These are the activations of a small neural network, seen along a few directions. Each row is one input.
Each table varies a few parts of the input and shows all the possible inputs, shuffled.
Descriptions start from the smaller parts, as in this example, which fits no table here: one of 5 places around a ring, together with either a single point or one of 9 places around a ring or (one of 2 separate values, together with one of 6 places along a line).
Shared parts are said once, and a part with two or three values counts as separate values.

Other details of the inputs vary at random and push rows far along two fixed directions, the same in every table; ignore that.

Rows:
x1: [-0.21 -1.56  0.94  0.05  1.45  0.99 -1.13 -0.33  0.00  1.17 -2.50  0.16
  0.43  0.05]
x2: [ 0.22 -1.94  1.65  1.23 -0.69  0.62 -1.56 -1.58 -0.32 -0.74  0.50  1.20
 -0.47 -0.15]
x3: [ 0.40 -1.54  0.41  0.01  0.57  0.32  0.54 -0.58  0.74  0.84 -2.31 -1.43
 -0.49 -0.58]
x4: [-3.73  2.57 -4.38 -0.63  0.93 -2.01 -0.53 -1.06 -4.05  4.77  3.16 -1.82
 -3.99  1.05]
x5: [ 0.28 -0.85  0.03  0.71  0.59  0.54  0.19 -0.83  1.12  0.16 -0.98 -1.03
 -0.51 -1.49]
x6: [ 0.25 -0.85 -1.20  1.20 -1.25 -0.53 -0.12 -1.25 -0.32 -0.70 -0.63  0.27
  0.59 -1.60]
x7: [-0.49 -0.50  1.05 -1.53  0.97  2.05 -0.16  0.81 -0.82  1.06 -1.00 -0.07
  1.77  0.40]
x8: [-3.14  7.93 -2.12 -3.46  1.57 -6.17 -1.78  3.07  1.34  2.40  1.97 -0.49
 -3.37  4.08]
x9: [-0.25 -0.58  0.89 -1.35  0.74  2.12 -0.42  0.19 -0.63 -0.28  0.11  0.26
  1.43 -0.13]
x10: [-0.65 -0.83 -1.14  0.47 -0.48  0.13  0.24 -0.53  0.37 -0.37 -1.89  0.22
 -0.04 -2.14]
x11: [-0.76  0.05 -1.30 -1.22 -0.63  0.55  1.35 -0.16 -0.41 -1.03 -0.50  0.13
  1.69 -0.89]
x12: [ 0.11 -0.19  0.31 -1.36  0.10  1.42  1.41  0.53  0.07  0.90 -0.88 -1.67
  1.16  0.03]
x13: [ 0.38 -1.84 -0.46  1.87  1.15  0.42  2.26  1.11 -0.97  1.34  0.37 -1.39
 -0.18 -0.21]
x14: [ 1.03 -1.62  0.85  1.58 -1.40  0.19  0.33 -2.39  0.68 -0.36  0.71  0.17
 -0.83 -0.99]
x15: [-0.56 -1.29 -1.14 -0.12  0.01 -0.46  0.82 -0.74 -0.06  0.26 -3.06  0.01
  0.07 -0.90]
x16: [-0.28 -2.01  0.28  1.78  1.89  1.23  0.47  1.56 -1.86  1.37  0.11 -0.01
  0.36  0.44]
x17: [ 0.70  0.13 -1.12 -0.16 -2.76  0.38  0.97 -0.68 -0.52 -1.61  0.97  1.39
  0.90  0.09]
x18: [-0.27 -1.34 -0.54  1.24 -2.45 -0.76 -0.05 -1.78 -0.13 -1.23  0.00  0.89
 -0.38 -1.03]
x19: [ 2.33  3.67  1.98  0.36 -0.38 -3.65  0.37  4.18  4.63 -3.00  1.72  1.63
 -0.66  3.53]
x20: [ 0.76 -0.16  1.24 -0.45 -0.01  2.23 -0.62 -0.11 -1.27 -0.66  0.55  0.57
  1.61  0.12]
x21: [ 0.14 -0.03  0.21 -0.86 -0.16  1.59  1.24 -0.11  0.49 -0.42  0.19 -1.21
  1.13 -0.39]
x22: [-1.71  3.03 -2.23 -0.99  0.23 -1.73 -2.76 -3.87 -1.67  3.60  3.82 -2.54
 -4.45  0.49]
x23: [ 0.85 -1.61  0.95  1.07  0.21  0.81 -1.87 -0.84 -0.43 -0.16  0.02  0.45
  0.42 -0.78]
x24: [-0.18 -1.29  0.71  0.35  1.30  1.38 -1.61 -0.41  0.13  0.26 -1.24  0.26
 -0.16 -1.04]
x25: [ 1.12  0.17  0.62 -0.29 -0.72  1.32  1.18 -0.69 -0.45 -0.79  0.90 -0.71
  1.02 -0.60]
x26: [ 0.05  0.41 -0.64 -0.71 -1.57  0.35  1.16 -0.30 -1.30 -1.29  0.18  0.51
  1.33 -1.23]
x27: [ 3.60  2.08  4.15  1.22  0.77 -3.32  0.07  6.80  5.64 -5.48 -0.29  4.24
  1.61  3.89]
Description of these inputs: one of 3 separate values, together with either a single point or (one of 2 separate values, together with one of 4 places along a line).
Question: List by row number the other rows that have the choice among 3 separate values in common with x16.
Answer: x1, x2, x7, x9, x20, x23, x24, x27
Question: Change only the choice among 2 separate values in x17. List by row number the other rows that result.
Answer: x18
Question: Change only the choice among 3 separate values in x21. List by row number the other rows that result.
Answer: x9, x11

Rows:
x28: [ 0.51  3.22  0.35  0.60  0.78 -3.10  0.16  2.99  1.77 -1.32  2.15  0.49
 -1.16  2.44]
x29: [-2.33  5.15 -2.13 -3.53 -1.87 -1.42 -2.68 -3.32 -1.50  1.53  4.52 -0.57
 -3.16  2.02]
x30: [ 4.00 -4.13  2.98  3.59 -2.20  0.47  1.20  0.59  3.41 -5.01 -2.49  2.85
  2.75 -1.94]
x31: [ 0.29  2.64  0.56  0.65  1.59 -2.81  0.03  4.06  1.40 -0.50  1.39  0.79
 -0.61  2.68]
x32: [-2.02 -4.34 -2.01 -2.77 -2.30  7.86 -0.21 -6.88 -7.03  3.21  0.32 -1.94
  1.80 -3.87]
x33: [ 2.35 -6.79  0.08  2.86 -1.56  3.00  5.58  1.96  0.24 -2.55 -5.01  0.17
  5.31 -4.18]
x34: [ 1.10  3.24  0.25  0.88 -0.96 -3.56  0.35  2.43  2.00 -2.10  2.87  1.38
 -1.44  2.55]
x35: [-0.10  1.82  1.81  0.75  3.46 -2.69 -2.10  2.51  2.66  0.85 -0.56  0.17
 -2.11  2.58]
x36: [ 0.76  2.17  0.98  1.26  1.03 -3.80 -2.14  1.18  2.85 -1.14  0.42  0.93
 -1.95  1.52]
x37: [-2.72  3.63 -1.86 -1.56  2.41 -0.95 -1.53 -0.37 -2.50  4.93  3.71 -2.29
 -3.51  2.92]
x38: [ 3.19 -5.22  2.58  0.38 -2.22  4.85  2.95  0.37  0.80 -4.25 -3.31  1.49
  6.21 -3.59]
x39: [-0.05  2.01  1.44  1.11  2.24 -3.41 -2.25  2.03  2.58 -0.32  0.03  1.08
 -2.04  2.10]
x40: [-4.88  3.04 -4.91 -4.24 -0.46  0.21 -1.26 -4.92 -4.57  5.34  1.47 -3.21
 -3.37 -0.74]
x41: [ 1.84 -1.96  1.47  3.04  1.09 -3.08  1.86  3.62  4.60 -3.06 -5.13  1.46
  1.42 -1.15]
x42: [-1.94 -4.49 -1.61 -3.02 -1.02  8.42  0.07 -6.26 -6.71  4.37 -0.37 -2.81
  1.84 -3.32]
Question: What is each input in this table made of?
Answer: one of 3 separate values, together with either a single point or one of 4 places along a line
Question: Changing only the choice among 3 separate values turns x39 into x32. The same change can be made to x41. Which row results?
Answer: x40
Question: A walk changes only the place on the line of 4. It starts at x35 and steps to x39. List the rest of the walk in order.
Answer: x36, x30
Question: List by row number the other rows that have the choice among 3 separate values in common with x33.
Answer: x28, x31, x34, x37
